A small network was trained on made-up records. Each row is its average activation on records with the value named, seen along a few directions.
Related values have similar rows: they may be neighbours, one step apart, or belong to one group.
(in the rows, 128 means zero)

Other fields shift rows strongly along two fixed directions, in all tables alike. That doesn't count.
To show where, the next rows are all for the same value of a field, averaged over different records:
[109 168 127 132  98 139 116 100 113 154 138 145 119 120 116 143 125 171
  95 105  91 134]
[130 128 146 126 141 152 168  98 104 102 140  93 152  94 128 142 149 125
 113 126 149 104]
[124 158 108 138 102 108  80 124 123 152 125 146 105 142 111 148  99 145
 117 103  96 148]
[117 164  93 134  93  95  61 130 128 172 121 169  89 153 104 150  84 157
 111  98  76 159]
[143 109 153 116 162 157 189  99 115  83 131  73 166  89 123 143 165 104
 124 142 175  88]
[167  89 124 106 167  96 121 146 139 102 104  85 138 136 107 134 121  62
 148 139 169 114]
[147 113 121 115 145 105 112 134 132 115 115 108 124 134 108 140 112  94
 140 131 144 126]
[138 117 144 121 148 145 163 104 116  94 135  90 151 104 123 142 141 109
 128 132 154 101]

Values of Poraz:
p3: [129 125 126  99 129  81  77 160 139 117 108  99 113 140 126 160 112  77
 125 127 135 142]
p11: [139 103 114 129 131 140 115 141 143 137 115 135 113 136 139 117 137 110
 148 114 142 128]
p1: [153  82 140  86 165  89 107 164 164 103 101  83 134 136 105 151 130  33
 142 150 171 123]
p2: [ 99 158 146 106  92 158 151  93 117 123 174 127 145  92 128 150 144 150
 116 113 120 119]
p5: [157  89 123 116 150 118 130 159 147 120  99 122 109 149 137 117 151  95
 158 134 164 120]
p4: [102 154  99 163 101 104 104 148 150 178 136 193 104 171 132  88  84 176
 133 124  69 176]
p8: [152 107 122 120 116 105 102 155 124 130 103 139 100 150 144 112 127 100
 154 128 130 142]
p12: [130 134 105 125 118  96  79 131 133 144 114 137 104 151 108 145  93 124
 124 111 109 145]
p7: [ 70 165 157 180 112 211 219  71  97 116 175 152 174  88 168  93 174 237
 103 161 100 116]
p6: [104 132 130 165 133 150 154 138 118 142 143 153 160 127 158  88 134 185
 119 162 120 127]
p10: [130 109 160 153 159 159 201 131 130 126 154 144 168 110 159  92 144 144
 128 155 143 121]
p9: [121 154 125 131  99 152 112 135 130 150 129 166  92 136 135 105 132 161
 134 105 102 125]
The values of Poraz form 3 separate groups.
Which other values are in the same group as p12? Give them in the order they are listed.
> p3, p1, p2
Which other values are in the same group as p8? Give them in the order they are listed.
> p11, p5, p9

Values of Zitun:
g12: [106 166  95 162  85 113  79 141 140 185 133 208  83 168 129 107  81 185
 130 106  63 176]
g6: [126 162 137 125 105 158 142  92 105 135 137 132 119 104 120 148 155 162
 106  98 115 109]
g7: [146 101 118  89 124 107  99 158 141 114 111 108 106 141 128 132 128  72
 159 119 152 127]
g9: [147  78 168 116 202 141 199 120 136  63 128  42 194  88 126 142 163  63
 126 168 201  83]
g8: [152 115  92 141 124  79  48 187 142 168  85 169  81 187 135 108  83 125
 144 125 111 164]
g2: [125 115 111 140 126 120 105 152 147 148 119 163 110 159 134 107 116 139
 144 137 118 149]
g11: [ 90 165 135 134 104 117 119 111 122 140 148 140 136 124 117 142 116 162
  94 135  90 146]
g4: [163  99 135 111 157 135 139 122 119  87 100  77 127 119 122 134 145  82
 153 133 166 101]
g1: [132 110 109 127 145  86  99 147 136 116 116 107 139 144 117 143  99  99
 135 148 140 141]
g5: [136  94 139 122 158 139 171 140 144 106 130 115 147 131 138  92 142 104
 155 155 156 118]
g3: [ 76 204 165 167  96 214 217  31  77 136 202 146 183  50 138 139 161 238
  65 108  92  95]
g10: [136 129 133 103 110 127 119 134 128 138 127 129 112 120 132 142 147 105
 126 104 132 127]
The values of Zitun form 3 separate groups.
Which other values are in the same group as g4? Give them in the order they are listed.
> g6, g7, g10
Which other values are in the same group as g2? Give them in the order they are listed.
> g12, g8, g5
